Each row below holds a small network's activations on one input, seen along a few directions.
Each table varies a few parts of the input and shows all the possible inputs, shuffled.
A made-up example of a description, with smaller parts first: ring(8) and (point or line(9) or (values(3) and line(4))).
Shared parts are said once, and a part with two or three values counts as separate values.

Table:
r1:  21 -22 -10 -36  13   2 -14  -6  45  -2 -10
r2:  -4 -21 -20 -29  22   0   2 -20  20 -43 -21
r3: -14  15  28  37   1   7  17  -2  11   7   4
r4:   5  -3 -12 -43  -7  10 -35  -1  38 -12  -4
r5:  -1 -17 -28 -36  37   4   4 -10   0 -38   1
r6:   9   7   8  25 -40 -12  19  11  -6   5  -2
r7: -24  -3  13  23 -23  -1  21  -1 -21  25   2
r8: -21  -1  10  31 -12   0  15  -2 -18  26  -3
r9: -12  13   6  42  -7   9  15  -5   5  13  -5
r10:   4 -15  -7 -51  31   0  -1 -15   2  -4 -26
r11:   8   0 -19 -51   8  15 -33  10  18  -5  19
r12:  13  17  -2  34  -6  -6   7  22 -14   8   7
r13:  12  -6 -15 -43   7  22 -38  -4  -1 -26  20
r14:   6  12  10  32  -9 -14   0  18 -18  14 -10
r15:   2  -2 -21 -35  22  -2 -16 -31  -5 -30  19
r16: -13   5   5  36 -20   6  21  -8   1  14  -1
r17:  16  -9 -18 -48  34  12  10 -11   4 -13  -2
r18: -19   7  11  37   1   4   8   1 -14  24  -6
r19:  25 -20 -18 -43  28   7 -13   5  26   5  12
r20: 10 20 19 29  2 -9  9 26 -8  2 15
r21: -21  10  31  32  10   2  10   4  -8  18   2
r22: -12  13  -2  38   4  12  16   4 -10  18  11
r23:  13 -12 -10 -41  19   8   8 -21  23 -19 -23
r24:   4   4   9  26 -21 -17   6  16 -22  16  -7
r25:  -1  -6 -13 -28   8  -6 -17 -41  15 -36  -3
r26:  10 -10  -8 -36  -8  18 -39 -14  19 -32  -3
r27:  13  17   6  37 -17  -8   6  12   0   3  -9
r28: -16   3   8  29 -31   4  27  -7  -2  14   3
r29: -11 -10 -10 -37  20 -15 -26 -35  -6 -23  -5
r30:  13 -27  -7 -45  25  -7 -24   0  25  15 -11
r31:   0 -14  -5 -45   4  10 -50  -8  -2 -18  -4
r32:  11  10   5  32 -29 -11  13  10  -3   5  -6
r33:   3  15  31  27   0 -16   2  22 -12   8  -2
r34:   9   7   0  21 -29 -10  20  21 -21  10  14
r35:  11  20  27  32  -8 -10   8  16   6  -2  -1
r36: -13   5  -3  33  -9   9  23   2 -15  20  15
r37: -16   3   0  25 -20   7  29   3 -17  19  19
r38: -14 -24 -17 -38  34  -9  -7 -15  -2 -30 -23
r39:   2   2  12  19 -32 -18  12  17 -25  16  -3
r40: -14  16  19  33  12   9  18   8  -4  12  20
r41:  -5  -8  -9 -52   5   1 -45   6  18   4  -5
r42:  11  10  -3  28 -19  -9  14  21 -19  10  11
- Describe the family of inputs behind these rows. => values(3) and (ring(6) or (values(2) and line(4)))
- Changing only the values(3) part turns r27 into r12. The same change can be made to r25. Which row results? => r15
- Changing only the values(3) part turns r21 into r40. The same change can be made to r31. Which row results? => r13
- Which other rows does r32 become when the values(2) part takes its other values? List them by row number. => r16
- Which other rows does r7 become when the values(2) part takes its other values? List them by row number. => r39

Table:
r43: -19  14  12  52 -39  -2  26   2 -32  19   9
r44:  -2  -9 -15 -41  30  14 -14 -16   9 -26   6
r45: -27  14  26  61 -17  -5  30  -5 -17  21  -3
r46:  -3 -15 -18 -45  35   6 -13 -11  -1  -7   6
r47:   3 -15 -11 -47  17   8 -31  -1  14   6   2
r48: -10  12  17  60  -3   0  39  12  -4  28  -8
r49:   9 -17 -16 -39  18 -10  -3 -14   1 -28 -17
r50:  12  24  18  51 -23  -8  14  30 -20  22  13
r51:  -5  20  11  55 -40  -9  10  24 -32  14  16
r52:  11  -9 -13 -37   1   3 -27 -14  28 -20  -7
r53:   7  16  26  49 -12  -6  31  29   0  33   5
r54:  15 -16  -9 -41   1  -9 -21  -4  16 -15 -22
r55:   6 -11 -20 -34  19   2 -10 -24  13 -33  -2
r56:   4  -8  -8 -43  12  15 -32  -6  24 -13   1
- Describe the family of inputs behind these rows. => ring(6) or (values(2) and line(4))
- Which of the alternatives is r54? => values(2) and line(4)
- List by row number the other inputs of the same sort as r53. => r43, r45, r48, r50, r51

Table:
r57: -19   2   1  30  -9 -16  23 -24 -23 -22 -18
r58:  21 -15  -9 -41  40   4  -8   3  32  -8 -12
r59: -13   9   4  34 -14   5  17  12 -29  23  24
r60: -15   0  19  24  33  -3  36  -5   5  15 -16
r61:  6  8 18 35  3 -5 36 21  8 36 -6
r62: -31   4   4  23  17   7  16 -17 -32   4  13
r63:   4   0  -7 -31 -12   6 -43  20  -4  12  22
r64:  27  -6   6 -25   5  -1 -28  28  32  25 -10
r65: 22 15 20 22 -4  1 -2 33 26 30  2
r66:  17 -12 -20 -40  -2 -12 -16 -19   4 -43 -10
r67:   1  17   7  18 -21   9 -19  25 -11  16  34
r68:  22  -4  -3 -25 -38 -14 -35   9   2 -13  -8
r69:   1   8   2  40 -40 -15  24   4 -22  -3  -9
r70: -14 -16   1 -14  41  13  21 -21  29   0 -18
r71: -17 -13 -15  -9   0  -3  10 -44   2 -34 -17
r72:  16  16   8  24 -47  -9 -12  16  -5 -10   1
r73:   1  -7 -22 -47  23  11 -24  -7  -5 -18  17
r74: -30  -8 -14 -17  25  21   4 -34  -8  -9  11
- Changing only one part turns r73 into r74. The same change can be made to r66. Which row results? => r71
- Describe the family of inputs behind these rows. => values(3) and ring(6)
- Which other rows does r64 become when the ring(6) part takes its other values? List them by row number. => r58, r60, r61, r65, r70
- Which other rows does r61 become when the values(3) part takes its other values? List them by row number. => r59, r69

Table:
r75:  -5  16  11  56 -28  -1  29  18 -18  27  10
r76:  15  -4 -11 -19 -18 -11 -13   5 -17 -20  -2
r77:   7   3 -12 -13  -7   5 -23  -1 -10 -19  21
r78:  20  -1   7  -1  -4  -4 -10   8  34   8 -25
r79: -35 -10  -6  -5  22  15   4 -21  -9   1  -1
r80:  22  -8  -1 -12  17  -9  -3  23  15  10 -12
r81:   8   1  -3  -9 -37  -7 -17  -2   5 -25 -10
r82:   0  -4  11 -21  12  15 -13  14  14  29  11
r83:  -8 -10   3   6   2  -9  20 -30  14 -17 -21
r84:  -5  -9  -7  -8  21 -11  26 -21  -9 -13 -15
r85:  -9  21  26  58 -21  -9  21  18 -23  22   7
r86:  12   5   3 -15  24   9  -6  18  22  11  14
r87: -14  -2  -8  -1  31  14  15 -22  -3 -15   3
r88:  -8   0 -13 -17 -15   2 -31  -7 -15   1  20
- Describe the family of inputs behind these rows. => values(2) or (values(3) and line(4))
- Which other rows does r76 become when the values(3) part takes its other values? List them by row number. => r80, r84
- Which other rows does r77 become when the values(3) part takes its other values? List them by row number. => r86, r87
